Each row below holds a small network's activations on one input, seen along a few directions.
Each table varies a few parts of the input and shows all the possible inputs, shuffled.
A made-up example of a description, with smaller parts first: values(3) and (point or line(9) or (line(6) and ring(8))).
Shared parts are said once, and a part with two or three values counts as separate values.
In the rows, zero is written as 128.

Rows:
row 1: [ 81  95 112 106 120 165 108 106  96  82 166 141  78 137 158]
row 2: [152 166 102  96 118 108 139 144 162 158 102 117 176 117 105]
row 3: [110 122 131 155  86 168 131 109 110 101 145 119 196 107 143]
row 4: [184 154  79  73 114 139 127 162 142 168  95 116 128 145 159]
row 5: [113 148 111 107 141  88 123 126 179 163 131 127 167 114  55]
row 6: [140 114 108 128  86 198 119 126  85 110 135 126 148 127 192]
row 7: [214 151 205 178 182  53 174 170 111 170  57 140  93 141 144]
row 8: [134 135  88  56 157 119  99 144 159 147 127 130  58 155 124]
row 9: [ 69 100 134 169 100 145 125  93 129 104 172 122 180 108  92]
row 10: [110 144 106  88 163 100 102 129 184 142 134 126  93 135  74]
row 11: [169 108 228 239 148 109 175 133  52 113  96 141 106 125 179]
row 12: [ 59 100 131 142 120 146 111  94 128  78 175 129 113 125 111]
Question: Describe the family of inputs behind these rows.
Answer: values(2) and (point or ring(5))
Question: The inputs of row 4 and row 6 match in every part but the values(2) part. If row 7 is changed in the same way as row 4 into row 6, which row does it become?
Answer: row 11

Rows:
row 13: [178 184 162 150 160  82 185 153 107 132  49 121  94  92 129]
row 14: [133 163  61  46 105 120 139 147 183 144 115 104 152 132 106]
row 15: [ 81 119  70  98  64 183 135 112 140  89 159 100 166 117 131]
row 16: [147 158  74  91 128 129 108 133 173 194 119 111 165 104  68]
row 17: [192 127 136 124 158 114 116 167 137 176 102 129  78 167 154]
row 18: [140  80 138 179 123 173 111 131  88 121 149 126  96 151 176]
row 19: [ 95 115  83 143  88 193 103  99 129 140 164 106 179  91  91]
row 20: [103 146 139  71 178  81  91 127 179 129 147 143  92 138  75]
row 21: [146 100 104 111  92 205 110 133  67 109 135 136 139 139 228]
row 22: [185 153 208 182 139  37 172 156 148 160  87 131 202 145 128]
row 23: [ 72 101 131 157 131 183  82  96 135 130 174 148 144 101  70]
row 24: [ 50 104 147 124 138 145  87  94 136  75 191 138 106 123  99]
row 25: [139 112 213 233  98 100 167 118 101 102 134 129 214 134 149]
row 26: [106 159  84  48 136  72 122 124 180 108 128 128 108 158 115]
row 27: [122 132 169 206 128 142 180 117  62  78  91 114 113  77 153]
row 28: [ 49 111  97 101  98 137 118  90 142  55 168 121 125 143 143]
row 29: [118  80 175 191 127 136 165 117  65 110 128 135  73 133 161]
row 30: [126 140 115 107 176 114  87 127 174 183 133 154 133 113  45]
row 31: [204 148  91  59 131 143 116 162 108 162  97 144 122 157 201]
row 32: [174 129 162 140 163  69 167 154 104 164  89 142  57 145 136]
Question: The inputs of row 26 and row 28 match in every part but one. If row 30 is changed in the same way as row 26 into row 28, which row does it become?
Answer: row 23
Question: Describe the family of inputs behind these rows.
Answer: values(2) and (point or line(4) or ring(5))
Question: Change only the values(2) part in row 19. List by row number the other rows that result.
Answer: row 16
Question: Change only the line(4) part in row 31. List by row number the other rows that result.
Answer: row 13, row 17, row 32

Rows:
row 33: [ 75 112  95  78 163 118  85 120 179 139 167 136  68 139  61]
row 34: [100 108 189 184 122 121 143 106  92  77 145 145 148 127 150]
row 35: [167 170 167 172 142  58 186 143 129 149  69 120 151 104 102]
row 36: [121 132 148 188  97 134 173 117 101 110 117 114 165  93 121]
row 37: [158 113 145 153 137 178 126 139  73 128 115 146 106 115 170]
row 38: [ 83 127 102 153  93 161 139 105 133  98 145 103 173  89  98]
row 39: [153 122 125 120  87 145 166 144  86  94 109 117 108 152 215]
row 40: [127 109  98 144  84 183 100 115 134 150 157 117 190 128 128]
row 41: [199 161 143 104 133  69 180 170 115 135  62 123  94 163 197]
row 42: [ 73  81 120 150 135 162 102 107 119 104 172 130  72 133 113]
row 43: [115 123  77  83  77 171 128 126 116  85 139 108 115 148 190]
row 44: [ 60 104 143 149 118 148 108  94 124  66 173 133 156 122 127]
row 45: [ 62 135 118  77 146 103  91 107 186 101 168 139 152 127  75]
row 46: [ 86 160  73  76 122 111 120 110 187 138 139 106 170  95  47]
row 47: [127 136  72  73 119 136  86 136 192 184 150 124 187 135  78]
row 48: [114  82 165 182 144 133 138 118  86 118 146 133  64 136 137]
row 49: [120 115  98 116 127 204  88 121 103 119 145 137 113 111 146]
row 50: [122 152  67  40 152 155  70 128 159 158 139 149 109 119  93]
row 51: [205 158 161 135 179 101 138 158 101 171  69 155  92 126 151]
row 52: [165 108 147 182  93 157 138 134 103 160 127 126 182 133 152]
row 53: [210 141 170 170 143  86 153 166 135 195  81 126 167 143 134]
row 54: [162 121 186 168 189  61 151 144 117 155 101 136  49 146 118]
row 55: [118 161  50   9 101 126 109 132 175 122 134 116 111 156 137]
row 56: [150 144 213 168 170  50 156 132 126 115 103 134 131 134 131]
Question: Describe the family of inputs behind these rows.
Answer: line(4) and (point or ring(5))
Question: The inputs of row 37 and row 49 match in every part but the line(4) part. If row 39 is changed in the same way as row 37 into row 49, which row does it become?
Answer: row 43
Question: List by row number the other rows that have the line(4) part in common with row 51.
Answer: row 35, row 41, row 53, row 54, row 56
Question: Start at row 54 and move only the line(4) part, one step at a time. The first step leads to row 48. Which rows follow, in order?
Answer: row 42, row 33
